A small network was shown many inputs. Here are its activations along a few directions, one row for each input.
Each table varies a few parts of the input and shows all the possible inputs, shuffled.
Descriptions start from the smaller parts, as in this example, which fits no table here: one of 3 separate values, together with either a single point or one of 9 places along a line or (one of 6 places along a line, together with one of 8 places around a ring).
Shared parts are said once, and a part with two or three values counts as separate values.
In the rows, zero is written as 128.

Rows:
r1: [ 81  60 102  83  74 179 230  83 171  52 172 121 160  66]
r2: [101  83 225 132  48 210 125 113 139 157 192 109 106 132]
r3: [138 133 118 164 129 146  26 206 135 238  36 103  95 168]
r4: [179 150 131  84 148  83  54 133 100 177  77 142  74 131]
r5: [ 58 117 205 185  47 218  73 166 190 190 160  57 121 164]
r6: [157  80  38  36 189  31 143 125 142  88  76 157 181  81]
r7: [100  70 161 103  59 185 199  92 150  99 198 129 103  83]
r8: [ 97 211 138 240 156 177  96 159 136 182 101 116 151 215]
r9: [156 164 101 155 175  78 169 104  84  71 151 154 133 116]
r10: [143 194 153 179 165 118 118 123  71 121 149 145 117 176]
r11: [176 122  99  53 167  44 101 118 114 123  99 155  93 105]
r12: [149 153  64 121 179  68 203 113 104  39 126 148 201  98]
Q: Describe the family of inputs behind these rows.
A: one of 3 separate values, together with one of 4 places along a line
Q: Changing only the choice among 3 separate values turns r3 into r5. The same change can be made to r6. Which row results?
A: r1
Q: Change only the choice among 3 separate values in r4. List by row number the other rows that result.
A: r2, r10

Rows:
r13: [119  93 108 138  99 161 174 110 139  98 153 130 111 126]
r14: [120 127 233 154  51 170 107 136 112 170 212  90 111 134]
r15: [ 81 156 131 162  87 222 131 148 110 121 116 101 116 150]
r16: [152 153 132 120 164  75 148 107 114  66 130 139 183 142]
r17: [125  66 111  64 109 123 126 125 144 139 126 146 134  79]
r18: [176 155 123 111 158 120 144  88  97 105 125 163  83 113]
r19: [121  55 123  99  82 143 142 145 179 130 109 100 132  74]
r20: [ 87 139 109 146 127 129 175 102 167  81 166 104 174 111]
r21: [159 175 104 163 158  89 119 134  89 134  94 160  84 130]
r22: [110 142 127 117 145 111 178 109 139  76 166 150 180 119]
r23: [148  99  97  44 130  74  94 112 117 151 103 130 122 106]
r24: [130 107 131 115 137 144 189 102 107 108 145 161  96 121]
r25: [152 157 107 173 200  75 107 143  89 101 112 131 174 142]
r26: [120 159 121 189 130 179  97 163 140 211  74 121 142 177]
r27: [155 128  73  80 152  66  88 184 127 169  88 118 109 129]
r28: [ 95 138 219 173 118 166  31 139 177 188 129 103  96 195]
Q: Describe the family of inputs behind these rows.
A: either one of 4 separate values or (one of 3 separate values, together with one of 4 places along a line)
Q: Start at r20 and move only the place on the line of 4, one step at a time. The first step leads to r22. Which rows follow, in order?
A: r16, r25
Q: Change only the choice among 3 separate values in r24. List by row number the other rows that result.
A: r17, r22
Q: Change only the place on the line of 4 in r24. List by row number the other rows that result.
A: r13, r18, r21

Rows:
r29: [154 125  83  99 171  73 126 144 119 128  83 147 141 127]
r30: [ 77 100 204 151  73 191 143 104 168 128 188 107 129 142]
r31: [151 114 184 116 117 127  78 118 128 176 145 125  83 134]
r32: [122 129 137 167 118 149  42 188 134 216  79  97 100 157]
r33: [ 64 142 162 196  70 219  93 168 184 186 111  78 154 162]
r34: [147 126 101  67 160  54 111 134 117 131 112 143 149 117]
r35: [128 174 174 184 127 169  94 133 108 150 134 124 120 183]
r36: [146 143  76 141 177  87 172 118 124  65 110 146 148 114]
r37: [147 136 102  98 169  44 124 127 126  89 141 124 178 116]
r38: [141 120  82  85 164  90 167  98 127  81 131 153 137 104]
r39: [133 131 170 141 111 147  43 154 133 196 104 119  73 160]
r40: [145 128  64 122 167 105 177 111 115  87  93 165 130 103]
r41: [159 108 144 105  96 122 136 125 113 150 152 129  79  96]
r42: [133 166 183 159 136 153 126 105  90 123 161 135 113 158]
r43: [132 157 148 143 114 155 176 111  77  99 164 144 100 120]
r44: [112 186 133 196 116 176  88 161 113 175 101 108 120 189]
r45: [ 69 123 198 182  82 215 101 139 181 166 150  91 148 159]
r46: [158 106  80  71 154  81 141 115 125 122 119 151 130  96]
r47: [154 150  87 126 171  67 138 128 108  90 103 137 167 113]
r48: [134 140  96 111 172  73 164 101 131  56 144 141 160 115]
r49: [ 94  45  98  51  64 170 178 115 155  97 135 109 140  64]
r50: [158 110  68  98 158  95 150 134 116 130  87 156 124 106]
r51: [ 85  88 169 136  56 182 176 111 154 103 198 114 123 112]
Q: Describe the family of inputs behind these rows.
A: either a single point or (one of 2 separate values, together with one of 5 places around a ring) or (one of 3 separate values, together with one of 4 places along a line)
Q: Change only the choice among 2 separate values in r50. List by row number the other rows that result.
A: r46
Q: Change only the choice among 3 separate values in r31. List by row number the other rows that result.
A: r30, r42
